These are the activations of a small neural network, seen along a few directions. Each row is one input.
In each table, some parts of the input vary, and every possible input appears once, in random order.
A made-up example of a description, with smaller parts first: one of 4 places along a line, together with either a single point or one of 11 places around a ring or (one of 3 separate values, together with one of 5 places around a ring).
Shared parts are said once, and a part with two or three values counts as separate values.
In the rows, 128 means zero.

Rows:
r1: [103  83 155 105 108 138 135  96 205 156 137 176  89 146 143 120  63]
r2: [125 128 117 148 166 127 137 135  94 137 145 120 139 107 111 138 145]
r3: [136 166 123 138 115 126 103 133 144 101 107 112 124 127 143 124 166]
r4: [115 141 111 129 135  95 154 112 124 130 107 149 138 149 153 146 122]
r5: [137 150 129 106 109 112 128 120 124 117 118 149 132 161 160 123 137]
r6: [158 123 122 153 150 139 126 142 113 117 158  89 127 111 115 130 156]
r7: [144 129 123 103 107 141 131 125 119 103 146  90 145 136 117 123 140]
r8: [111  54 158  82 108 151  96 150 157 166 130 140 104 114 100  95  35]
r9: [146 162 120 182 140 127 115 130 143 119 109 104 113  95 142 135 170]
r10: [112 110 130 125 148 110 132 135  93 124 119 148 158 119  96 127 133]
r11: [116 164 104 164 148 129 149 129 123 147 125 120 118 128 149 155 138]
r12: [132 126 144 101 103 141 129 128  96 120 135 139 148 143 106 120 130]
What do these inputs look like to the network? -> one of 2 separate values, together with either a single point or one of 5 places around a ring
The inputs of r7 and r3 match in every part but the choice among 2 separate values. If r6 is changed in the same way as r7 into r3, which row does it become? -> r9

Rows:
r13: [133 124 137 129 118 139 124 115 168 128 140 124 105 124 142 131 112]
r14: [130 121 126 158 149 122 137 139 122 141 126 132 124 113 126 137 125]
r15: [114 127 137 127 115 128 137 119 162 139 125 156 112 144 147 134 105]
r16: [131 110 120 129 151 126 132 128  96 133 132 117 141 118 103 122 138]
r17: [134 109 128 111 127 140 118 132 119 128 138 103 132 115 108 116 119]
r18: [138 112 137  95 104 140 117 132 125 129 134 117 127 135 122 114 102]
r19: [146 197 103 171 139 115 128 134  91  87 107 102 151 132 134 142 223]
r20: [117 123 131  92 103 127 130 125 126 125 119 143 138 158 128 118 114]
r21: [135 126 135 147 140 139 122 129 147 133 148 117 112  99 132 136 121]
r22: [113 129 130 139 134 116 137 122 150 133 122 153 121 132 142 137 121]
r23: [117 130 126 110 129 116 127 133 101 131 116 145 144 139 124 122 128]
What do these inputs look like to the network? -> either a single point or (one of 2 separate values, together with one of 5 places around a ring)
Which other rows does r15 become when the choice among 2 separate values takes its other values? List them by row number. -> r20
